[115 116 123 127 127 126  77 166 126 105 138 108 162 166 152 104  85  88
  99 159  99 186 155 140 138 169 160 143 122 160 156 160 130  77 135 166
 184 102 149 108 135 174  74] : Z475
[116 121 125 124 112 143  78 182 138 116 159 138 149 149 146  83  95  93
 124 178 103 191 186 118 152 137 175 107 119 123 148 150 149  65 137 189
 173 101 199 111 141 123  57] : Z393
[115 120 123 126 125 127  81 169 125 104 136 109 162 164 152 102  87  92
 100 162  98 186 154 139 137 167 162 142 124 158 158 158 130  74 135 171
 183 101 147 108 134 173  76] : Z933
[133 134 122 127 156 105 127 105 118 120 111 110 125 141 127 142 122 127
 105 120 134 108  85 142 125 148 104 154 146 138 141 141 115 145 133 125
 134 115  78 119 111 174 151] : Z689
[114 118 124 125 126 125  77 165 126 103 138 107 161 164 149 104  87  89
  96 164  96 184 153 139 138 167 160 141 124 159 156 160 129  75 136 173
 187 101 147 108 133 170  75] : Z801
[116 119 125 127 127 125  76 165 125 104 138 108 163 171 150 102  88  91
  97 162  99 186 153 140 139 169 159 142 122 158 158 161 129  76 133 170
 185 100 148 111 133 172  77] : Z256
[115 120 129 127 112 143  81 184 140 114 156 136 148 148 145  82  94  89
 127 177  99 194 185 118 152 137 177 108 122 125 145 148 147  62 139 188
 176 100 199 113 142 120  57] : Z587
tags:
[111] -> Z397
[127] -> Z400
[113] -> Z783
[112] -> Z7
[126] -> Z293
[148] -> Z262
join Z393 4:  : Z7
which: [115 120 129 127 112 143  81 184 140 114 156 136 148 148 145  82  94  89
 127 177  99 194 185 118 152 137 177 108 122 125 145 148 147  62 139 188
 176 100 199 113 142 120  57] : Z587
which: [115 120 123 126 125 127  81 169 125 104 136 109 162 164 152 102  87  92
 100 162  98 186 154 139 137 167 162 142 124 158 158 158 130  74 135 171
 183 101 147 108 134 173  76] : Z933
which: [116 119 125 127 127 125  76 165 125 104 138 108 163 171 150 102  88  91
  97 162  99 186 153 140 139 169 159 142 122 158 158 161 129  76 133 170
 185 100 148 111 133 172  77] : Z256
which: [116 121 125 124 112 143  78 182 138 116 159 138 149 149 146  83  95  93
 124 178 103 191 186 118 152 137 175 107 119 123 148 150 149  65 137 189
 173 101 199 111 141 123  57] : Z393

[166 117 164 103 114 155  97 114 119 121 164 107  82  85 100 106  64 101
 156 142 107 132 153 120 131 120 120 115 161 125  90 120] -> Z503
[152 126 159 126 126 135 123 136 123 126 152 128 148 145 121 141 144 141
 142 141 133 126 141 123 122 123 126 124 155 128 146 126] -> Z962
[123 145 123 133 121 125 125 125 107 122 128 140 134 133 132 113 136 125
 121 131 137 112 106 111 112 109 136 102 124 114 134 135] -> Z521
[123 145 123 133 121 125 125 125 107 122 128 140 134 133 132 113 136 125
 121 131 137 112 125 111 112 109 136 102 124 114 134 135] -> Z329
[152 126 159 126 126 135 123 136 123 126 152 128 148 145 121 141 144 141
 142 141 133 126 103 125 123 131 134 115  90 120  87 148] -> Z79
[168 127 174 112 106 153 121 111 117 111 170 140 159 153 110  95 163  96
 161 153 134 115 153 113 134 122 129 116 170 124 156 128] -> Z574
Table of tags by key:
[149] -> Z690
[123] -> Z241
[159] -> Z930
[148] -> Z287
[128] -> Z731
[160] -> Z137
[124] -> Z935
join Z574 12:  : Z930
which: [166 117 164 103 114 155  97 114 119 121 164 107  82  85 100 106  64 101
 156 142 107 132 153 120 131 120 120 115 161 125  90 120] : Z503
which: [168 127 174 112 106 153 121 111 117 111 170 140 159 153 110  95 163  96
 161 153 134 115 153 113 134 122 129 116 170 124 156 128] : Z574

[104 106 128 118 120 120 119 142 124 140] = Z401
[149 131 143 135 122 122 129 111 131 133] = Z693
[122 132 152 141 129 129 108 114 128 145] = Z78
[113 132 114 132 136 136 130 133 120 109] = Z918
[112 130 137 154 132 132 111 143 129 131] = Z857
[148 142 139 123 116 116 106 149 118 121] = Z119
[153 135 126 124 129 129 129 113 129 144] = Z996
[134 146 125 109 132 132 126 115 119 118] = Z89
[149 150 142 126 135 135 125 124 132 139] = Z638
[138 124 150 124 125 125 134 137 132 144] = Z777
[125 120 115 122 139 139 154 144 137 129] = Z16
[ 71 148 157 147 155 155 111 152 134 121] = Z812
Table of tags by key:
[132] -> Z207
[70] -> Z828
[125] -> Z704
[153] -> Z272
[150] -> Z590
[71] -> Z492
[148] -> Z778
[149] -> Z695
[147] -> Z846
join Z638 0:  : Z695
which: [134 146 125 109 132 132 126 115 119 118] : Z89
which: [149 150 142 126 135 135 125 124 132 139] : Z638
which: [ 71 148 157 147 155 155 111 152 134 121] : Z812
which: [125 120 115 122 139 139 154 144 137 129] : Z16
which: [148 142 139 123 116 116 106 149 118 121] : Z119

[113 134 133 155 117 165 121 128 104 105 119 134 106 131 131 139 124 134
 125 134 116 138 150 154 126 154 125 103] = Z113
[117 133 131 163 119 166 120 133 105 107 114 142 115 128 141 147 113 147
 115 132 105 136 151 156 123 154 126 105] = Z711
[126 147 151 185  61 196  98  97  82  89 134 129  71 111 170 145  91 157
 117 153  76 154 190 172 137 201 136  89] = Z528
[126 134 128 152 121 156 127 126 113 118 121 135 113 131 126 140 114 138
 128 140 111 137 141 149 133 142 130 108] = Z749
[104 146 132 185 104 160 103 128  85  85 135 137  94 116 152 141  89 165
 100 137  94 139 166 179 142 200 124  85] = Z944
key -> tag
[92] -> Z660
[124] -> Z817
[91] -> Z56
[114] -> Z229
[89] -> Z681
[113] -> Z694
join Z528 16:  : Z56
which: [113 134 133 155 117 165 121 128 104 105 119 134 106 131 131 139 124 134
 125 134 116 138 150 154 126 154 125 103] : Z113
which: [126 134 128 152 121 156 127 126 113 118 121 135 113 131 126 140 114 138
 128 140 111 137 141 149 133 142 130 108] : Z749

[139 130 115 127 187] -> Z830
[139 130 115  97  96] -> Z440
[149 138  79 106 121] -> Z540
[174  80 152 122 170] -> Z571
tags:
[187] -> Z784
[121] -> Z957
[188] -> Z405
[186] -> Z557
[115] -> Z281
[114] -> Z612
[120] -> Z924
join Z830 4:  : Z784
which: [174  80 152 122 170] : Z571
which: [149 138  79 106 121] : Z540
which: [139 130 115  97  96] : Z440

